B =
[[-21   1  28  -4  13 -14   7  22  12 -39   8]
 [ 26  29   8   7  -9  23   4  -6 -10 -27 -41]
 [ 14   7  -1  25  12  42  -1 -10   7  12 -32]
 [ 15  13  16  -7 -23 -30  -9 -12 -12 -39  -6]
 [-15   7  34 -38  22  12   1  24 -11  15  29]
 [-24   9  31 -25  28  17  13  36   2  -7  16]
 [-20 -12  22 -18  27   7  -6  12   2  28  33]]
Indices start at 1.
row 1 col 1 = -21
row 5 col 8 = 24
row 3 col 8 = -10
row 7 col 1 = -20
row 4 col 1 = 15
row 4 col 3 = 16
row 6 col 9 = 2
row 3 col 3 = -1
row 6 col 1 = -24
row 2 col 10 = -27
row 1 col 9 = 12
row 5 col 7 = 1
row 6 col 3 = 31
row 5 col 4 = -38
row 7 col 2 = -12
row 1 col 7 = 7
row 4 col 6 = -30
row 3 col 5 = 12
row 1 col 3 = 28
row 2 col 3 = 8
row 5 col 11 = 29
row 1 col 10 = -39
row 6 col 2 = 9
row 4 col 2 = 13
row 2 col 8 = -6
row 1 col 11 = 8
row 2 col 1 = 26
row 3 col 9 = 7
row 6 col 6 = 17
row 2 col 11 = -41
row 3 col 2 = 7
row 4 col 8 = -12
row 1 col 6 = -14

W =
[[ -8  10 -26  25   6 -28  -3   3 -21 -27  -5  11  -3]
 [  5  23  -2 -51  -2   3 -36   2  45   8 -16   9  36]
 [  0   3  48  25 -47  25   8 -25  -6 -20   1 -25 -17]
 [-20  14 -26 -33  37 -16 -40   3  20   3 -21  23  -9]]
Rows and columns are counted from 1.
(1, 1) => -8
(1, 6) => -28
(4, 1) => -20
(1, 8) => 3
(1, 11) => -5
(2, 13) => 36
(4, 6) => -16
(4, 8) => 3
(4, 10) => 3
(2, 11) => -16
(4, 7) => -40
(2, 6) => 3
(3, 7) => 8
(1, 3) => -26
(4, 5) => 37
(1, 10) => -27
(1, 4) => 25
(1, 2) => 10
(4, 4) => -33
(2, 7) => -36
(2, 12) => 9

m =
-17	178	-78	57	-713	82	-9	-83	-282	-449	-691	-274
50	-51	-48	-56	265	-137	-52	-21	99	369	773	183
Rows and columns are counted from 1.
(1, 1): -17
(2, 1): 50
(1, 3): -78
(1, 11): -691
(2, 10): 369
(2, 5): 265
(1, 12): -274
(1, 9): -282
(2, 4): -56

data =
[[-13 -14 -22 -15  26  16  27  22]
 [ -4 -14 -11 -13   2   2  22  25]
 [  1 -15 -11 -12 -12  -6  20  31]
 [ -4   5   6  11  10 -15 -12 -19]
 [ -2  -2 -22   7 -10  -5 -10  16]
 [ -9  -1  -1 -14  10  37  27  15]
 [-16  -1  -4  14  -9 -24   0  14]
 [ -3   2 -12 -12   3  49  18  19]
 [ 14  -3  14 -14   5   4   6 -13]
 [-19 -13 -11  -5  -2  -5  29  36]
 [  1  16  20  15 -14   2 -15 -17]
 [  1  13   8   9 -13  15 -10  -6]
 [-22   2 -10  16  21 -18  -6  -4]
 [ -6   3 -20 -11  10  53  15  18]]
Rows and columns are counted from 1.
(1, 1) -> -13
(4, 8) -> -19
(3, 5) -> -12
(13, 4) -> 16
(5, 8) -> 16
(3, 8) -> 31
(4, 3) -> 6
(14, 4) -> -11
(11, 6) -> 2
(10, 6) -> -5
(10, 7) -> 29
(7, 3) -> -4
(14, 2) -> 3
(7, 4) -> 14
(7, 6) -> -24
(2, 3) -> -11
(11, 1) -> 1
(13, 3) -> -10
(10, 5) -> -2
(4, 6) -> -15
(9, 7) -> 6
(12, 8) -> -6
(12, 5) -> -13
(12, 3) -> 8
(5, 2) -> -2
(14, 8) -> 18
(5, 6) -> -5
(1, 5) -> 26
(12, 6) -> 15
(10, 8) -> 36
(9, 3) -> 14
(8, 6) -> 49
(13, 7) -> -6

x =
[[  8  23  -9 -36  14  18  -8  24]
 [-30 -11 -52 -39 -13  -3  11  29]
 [-16 -23  34  33   4 -16  -8 -11]
 [-29 -11  -7   4  -2  10   0   9]
 [-20 -11  -9  -2 -27 -25  -8  -2]
 [ 22  10 -34 -20 -43  19  14  21]]
Rows and columns are counted from 1.
(1, 1) -> 8
(4, 5) -> -2
(6, 3) -> -34
(6, 1) -> 22
(5, 8) -> -2
(1, 2) -> 23
(4, 1) -> -29
(4, 8) -> 9
(3, 2) -> -23
(4, 6) -> 10
(2, 1) -> -30
(6, 7) -> 14
(5, 5) -> -27
(5, 3) -> -9
(6, 4) -> -20

a =
[[  7   5   9  26  29 -14  -9  -4  -1  -9]
 [ 13   8  16  51 -49   7  31  -7  -3 -23]
 [-31   6 -39 -44  34   9 -15  11   3  32]
 [ 26   6  28  44  -7   0   9  -6  -3 -19]
 [ 32   4  36  38 -13   5  13  -7  -4 -16]
 [-28   8 -30 -13   0   8   4   2   2  14]
 [-12  13 -15  25  49 -14 -20   1   4  -9]
 [-26  17 -24  43 -49   6  30  -5   1 -18]
 [ 28  -8  26 -10   8  14   2   4  -5  15]
 [ 17  -1  20  -6 -21  14  16  -2  -5  10]
 [ 27   5  27  20 -28  13  19  -2  -5  -5]
 [ 47   0  51  33  15  -5  -1  -6  -6 -12]
 [-27   2 -29 -45   0  13   4   6   0  33]]
Indices start at 1.
(1, 1) => 7
(4, 6) => 0
(6, 4) => -13
(4, 8) => -6
(10, 6) => 14
(8, 9) => 1
(4, 5) => -7
(7, 8) => 1
(13, 7) => 4
(3, 8) => 11
(1, 6) => -14
(8, 3) => -24
(5, 3) => 36
(11, 10) => -5
(3, 1) => -31
(5, 2) => 4
(4, 3) => 28
(3, 6) => 9
(5, 9) => -4
(12, 4) => 33
(1, 10) => -9
(1, 7) => -9
(7, 3) => -15
(9, 1) => 28
(12, 3) => 51
(4, 10) => -19
(11, 7) => 19
(3, 4) => -44
(9, 2) => -8
(5, 8) => -7
(10, 8) => -2
(13, 10) => 33
(2, 2) => 8
(3, 3) => -39
(1, 5) => 29

A =
[[ 30  -1  27  28 -16   9   5   1  12  11  -6  -1 -15  -9]
 [ -3  25  11   6  15  20 -14  -5  32   5 -11 -13  14   2]
 [-11 -18 -35  24   8  -7  -8 -23  -9 -22 -19 -20   9 -22]
 [-20  17   4  17  34  15 -12 -12  26   1 -14 -14  -7  -7]
 [  3 -11 -39 -10  -6 -15  -2  -1  13 -23 -26  45 -27  35]
 [  7  11  -5  -9  -5   6  -7  -2   1  19 -12   4   3   1]]
Rows and columns are counted from 1.
(1, 1)	30
(6, 3)	-5
(4, 14)	-7
(6, 9)	1
(3, 12)	-20
(6, 10)	19
(1, 9)	12
(5, 8)	-1
(1, 6)	9
(5, 11)	-26
(4, 11)	-14
(5, 1)	3
(5, 9)	13
(1, 5)	-16
(3, 6)	-7
(1, 14)	-9
(1, 3)	27
(2, 9)	32
(5, 12)	45
(5, 10)	-23
(1, 7)	5
(6, 2)	11
(3, 2)	-18
(3, 4)	24
(4, 5)	34
(4, 4)	17
(4, 9)	26
(4, 7)	-12
(5, 5)	-6
(5, 14)	35
(1, 10)	11
